A small network was shown many inputs. Here are its activations along a few directions, one row for each input.
Each table varies a few parts of the input and shows all the possible inputs, shuffled.
Descriptions start from the smaller parts, as in this example, which fits no table here: ring(5) and (point or (values(2) and line(4)) or line(11)).
Shared parts are said once, and a part with two or three values counts as separate values.

A family of inputs:
row 1: [ 1.30 -1.68  1.54  0.22  2.74  0.31 -0.40 -2.28 -1.86 -2.14  0.73]
row 2: [-3.15 -2.26 -1.78  0.39 -0.48  0.58  1.79  4.43 -1.68  1.58 -2.32]
row 3: [ 2.44  3.71  1.38 -0.45 -1.80  0.56 -0.30 -1.12  1.26 -1.53 -2.04]
row 4: [ 2.24  4.18  1.80 -0.32 -1.23  0.64 -0.27 -1.20  0.60 -1.05 -2.25]
row 5: [-3.55 -2.08 -1.83  0.46 -0.45  0.90  1.51  4.56 -1.95  1.37 -2.10]
row 6: [ 2.25  4.04  2.04 -0.48 -1.32  1.30 -0.10 -0.82  0.61 -1.14 -1.82]
row 7: [ 1.90  4.21  1.96 -0.26 -1.31  1.09 -0.33 -1.14  0.49 -1.18 -2.03]
row 8: [-3.18 -2.31 -1.63  0.21 -0.53  1.19  1.84  4.83 -1.75  1.45 -1.88]
row 9: [ 1.51 -1.89  0.75  0.29  2.29 -0.50 -0.68 -2.53 -1.24 -2.61  0.46]
row 10: [ 1.10  4.73 -0.61 -1.46 -2.93 -2.25 -1.04 -3.54  5.21  3.74  6.71]
row 11: [ 1.09 -1.60  1.41  0.35  2.77 -0.25 -0.36 -2.44 -1.42 -2.41  0.38]
row 12: [ 0.16 -1.20 -0.69 -0.21  0.83 -3.68 -1.52 -4.67  2.65  2.60  9.32]
row 13: [-3.67 -1.46 -4.23  0.30 -1.98 -2.49  0.67  2.14  2.74  6.32  6.86]
row 14: [ 1.35 -1.94  0.97  0.15  2.77 -0.34 -1.20 -2.22 -0.60 -2.44  0.41]
row 15: [ 0.71 -1.50  1.46  0.42  2.75  0.16 -0.54 -2.35 -1.63 -2.58  0.61]
row 16: [ 1.32 -2.33  1.21  0.33  2.54 -0.06 -0.79 -2.62 -0.77 -2.24  0.28]
row 17: [ 2.45  3.54  1.50 -0.33 -1.40  0.76 -0.83 -1.36  1.13 -0.90 -2.33]
row 18: [-2.86 -2.58 -2.16  0.21 -0.45  0.47  0.90  4.58 -0.89  1.55 -2.27]
row 19: [-2.95 -2.80 -2.16  0.41 -0.60  0.64  1.12  4.27 -1.21  1.66 -2.43]
row 20: [-2.84 -2.59 -2.36  0.33 -0.97  0.38  1.56  4.39 -1.29  1.21 -2.19]
row 21: [ 2.38  3.80  1.45 -0.55 -1.24  0.59 -1.03 -0.90  1.59 -1.24 -2.13]
Question: What do these inputs look like to the network?
Answer: values(3) and (point or line(6))
Question: Changing only the values(3) part turns row 10 into row 13. The same change can be made to row 3. Which row results?
Answer: row 20
Question: Change only the values(3) part in row 21. List by row number the other rows that result.
Answer: row 14, row 18

A family of inputs:
row 22: [-2.35  0.69 -0.85  0.91 -3.94  2.62  3.16  6.96 -1.37  1.33 -4.77]
row 23: [-4.59  0.02 -3.51 -0.24 -2.87 -0.20  1.94  5.95 -0.76  3.53 -0.79]
row 24: [ 2.83  4.59  0.21  0.32 -1.30 -2.45 -2.44 -4.24  4.05  2.02  5.56]
row 25: [-2.20 -5.60 -1.83 -0.52  0.51 -0.55 -0.77  1.89  1.41  1.88  2.30]
row 26: [-4.99 -2.05 -2.78 -0.92 -2.49  0.80  1.30  5.91  1.36  5.57  2.40]
row 27: [-0.89 -3.17 -1.49 -0.45 -0.18 -0.74  0.67  2.10 -0.69 -1.30 -2.70]
row 28: [-0.80 -4.78 -0.32 -0.33  3.27  0.52 -0.50 -0.49 -1.08  0.45  4.71]
row 29: [-0.58 -2.80 -1.15  0.28  2.79 -0.24 -0.14 -0.90 -3.10 -1.59  1.42]
row 30: [ 0.05 -3.90 -0.71  0.45  2.90 -1.00  1.62 -1.27 -2.35 -0.06  2.54]
row 31: [-0.24 -2.48  0.00  0.25  1.08  1.19 -1.07  1.68 -1.49 -0.03 -5.97]
row 32: [ 0.46 -1.33  0.92  0.40  3.96  1.41 -0.15  1.15 -2.81 -3.93 -2.00]
row 33: [ 0.54 -2.60  0.40 -0.41  2.40 -0.06  0.69 -0.10 -3.29 -2.59 -0.39]
row 34: [ 0.62 -0.02  1.42  0.05  0.59 -1.73  0.55 -4.76  0.33 -0.19  3.13]
row 35: [ 2.40  1.54  3.98  0.71 -0.49  1.34  0.09 -2.97 -0.90 -3.88 -1.93]
row 36: [ 1.15  2.54  3.15 -0.05  1.98  0.56 -0.84 -2.27  0.20 -4.13 -1.39]
row 37: [-0.25 -0.04  1.43  1.31  1.33 -2.56 -1.27 -3.69  1.15  0.35  4.99]
row 38: [-2.85  1.18 -0.92  0.00 -1.58  2.46  1.52  5.87 -1.40  3.55 -5.89]
row 39: [ 4.31  7.15  2.03 -0.86 -0.80  0.57 -1.94 -2.84  3.26 -2.53 -0.80]
row 40: [ 0.00 -1.12  2.17 -0.79  1.08 -0.66 -1.42 -3.54  1.61  0.40  5.39]
row 41: [ 5.84  6.07  3.08 -0.17 -3.04  1.18 -0.72 -3.22  2.28 -2.31 -1.23]
row 42: [ 1.75 -2.16  1.51  1.26  1.74  2.60  1.09  0.16 -3.73 -3.72 -2.47]
row 43: [-4.43 -0.81 -3.75  0.02 -2.98 -0.06  3.49  4.58  0.03  4.94  0.18]
row 44: [-1.99 -3.48 -2.85  0.21  0.14 -1.14 -0.32  1.43 -0.61 -0.24 -0.93]
row 45: [ 4.48  5.94  1.39 -1.74 -2.29 -0.84 -1.11 -4.00  2.77 -1.19  0.87]
row 46: [ 3.37  5.68  0.00 -1.11 -1.94 -1.19 -2.13 -4.66  2.73 -0.06  2.66]
row 47: [ 3.79  4.70  0.00 -0.95 -1.94 -1.42 -0.42 -5.48  3.39  1.40  3.71]
row 48: [ 5.30  6.44  3.13 -1.15 -0.82  0.77 -2.47 -4.05  2.18  0.06 -2.39]
row 49: [ 1.26 -1.82  1.71  0.32  3.79  2.01 -0.86 -0.59 -3.99 -1.32 -3.65]
row 50: [ 3.35  3.51  1.04 -1.68 -1.18 -0.61 -2.15 -3.91  4.76  2.10  6.08]
row 51: [-1.10 -3.80 -0.90  1.75  3.32 -1.58 -0.52 -0.54 -1.63  0.44  4.30]
row 52: [-1.01 -1.90 -0.94  0.41  1.38  0.77 -0.18  3.31 -0.21 -2.61 -4.34]
row 53: [-4.10  1.86 -2.12  0.17 -2.00  2.32  1.71  7.00 -0.53  1.02 -4.43]
row 54: [ 1.29  1.19  2.78 -0.89  0.29 -1.13 -0.15 -3.31 -0.39 -2.71  0.21]
row 55: [-3.72  0.51 -2.52 -0.78 -3.31  0.61  2.86  6.15 -0.87  2.39 -2.70]
row 56: [-1.58 -4.43 -2.76  0.44  0.13 -1.43  1.38  0.56  0.14  1.23  0.11]
row 57: [ 1.89  1.92  4.08 -0.23  1.68  0.96 -1.68 -3.85 -0.95 -1.52 -3.10]
row 58: [-5.01 -0.91 -3.51  1.27 -1.81 -1.12  1.86  5.94  1.10  5.49  2.14]
row 59: [ 0.22 -2.91 -0.04  1.19 -1.11  1.54  0.73  2.57 -1.33 -2.36 -4.85]
row 60: [ 0.19  1.02  1.23 -0.18  0.74 -1.26 -1.01 -4.09 -0.26 -1.69  2.06]
row 61: [-2.43 -4.43 -2.72  1.71  0.95 -2.25 -0.42  1.57  1.01  1.80  1.95]
Question: Changing only one part turns row 39 into row 52. The same change can be made to row 48. Which row results?
Answer: row 31
Question: What do these inputs look like to the network?
Answer: line(5) and line(8)
Question: Change only the line(5) part in row 46. List by row number the other rows that result.
Answer: row 23, row 29, row 44, row 60
Question: Change only the line(8) part in row 30. List by row number the other rows that result.
Answer: row 28, row 29, row 32, row 33, row 42, row 49, row 51

A family of inputs:
row 62: [ 0.20 -0.40  0.17  0.60  1.25 -0.54 -0.42  1.50 -0.70 -6.50 -2.65]
row 63: [ 1.65  7.77  3.54 -0.82 -0.94  1.69 -0.18 -2.54  0.87  0.71  1.94]
row 64: [-2.66  1.52  1.64  0.21  3.18  0.86 -0.36  1.34 -1.74 -2.11  2.77]
row 65: [ 2.42 -1.93 -0.32  0.30 -0.11 -3.06  0.56 -6.01  0.45  0.34  5.10]
row 66: [-1.51 -1.78 -2.07  0.71 -2.19  0.93  2.72  3.73 -2.57 -0.52 -6.89]
row 67: [ 3.19 -2.33  1.84 -0.25  3.20 -0.15 -3.42 -5.29  0.80  1.08  0.16]
row 68: [-0.77 -1.66 -0.47  0.26  3.61 -0.23 -4.16  1.58  2.18 -1.09  0.18]
row 69: [ 1.66  1.01  3.66  0.17  2.91  1.09  0.71 -5.31 -3.18  0.01  2.89]
row 70: [ 4.64 -0.79  2.18  0.00  1.10 -0.42  0.59 -5.30 -2.31 -4.29 -2.55]
row 71: [-1.99 -1.44 -2.45  0.43  0.27 -3.06 -0.44  0.53  2.01 -1.92  4.99]
row 72: [-2.54 -3.06 -2.38 -0.01  0.38  0.65 -1.02  4.17  0.43  4.83 -4.15]
row 73: [-1.03 -3.44 -0.95 -0.40  1.28  1.54 -1.51  3.23  0.97  2.31 -1.51]
row 74: [-2.45 -3.17 -2.97  0.04 -2.38 -1.39  2.18  2.38  0.89  1.57  3.39]
row 75: [-2.69 -0.19  1.06  0.21  0.65  2.76  2.27  3.33 -3.21  1.37  1.24]
row 76: [-3.71 -2.71 -4.70  0.14 -3.20 -2.12  2.76  3.15  0.02  4.16  0.74]
row 77: [ 3.47  4.36  1.34 -1.15 -0.51  0.47 -4.29 -2.18  4.54  1.80 -0.67]
row 78: [ 4.39  5.71  1.99 -0.73 -2.96  0.18 -0.67 -2.49  1.69 -3.77 -3.44]
row 79: [-4.32  0.17 -0.38  0.37 -0.31  2.03  2.73  4.02 -3.88  3.93 -1.44]
row 80: [ 2.09  4.54 -0.27 -0.65 -4.00 -2.68 -0.30 -3.09  4.67  1.08  4.12]
row 81: [-0.04 -2.16 -0.45  0.58 -1.24  1.46  2.24  3.23 -1.92 -2.99 -4.25]
Question: What do these inputs look like to the network?
Answer: values(4) and line(5)
Question: Changing only the line(5) part turns row 63 into row 69. The same change can be made to row 80. Which row results?
Answer: row 65
Question: Change only the line(5) part in row 78. List by row number the other rows that result.
Answer: row 62, row 66, row 70, row 81
Question: Change only the values(4) part in row 75. List by row number the other rows that result.
Answer: row 73, row 74, row 81
Question: Change only the values(4) part in row 64. List by row number the other rows that result.
Answer: row 62, row 68, row 71
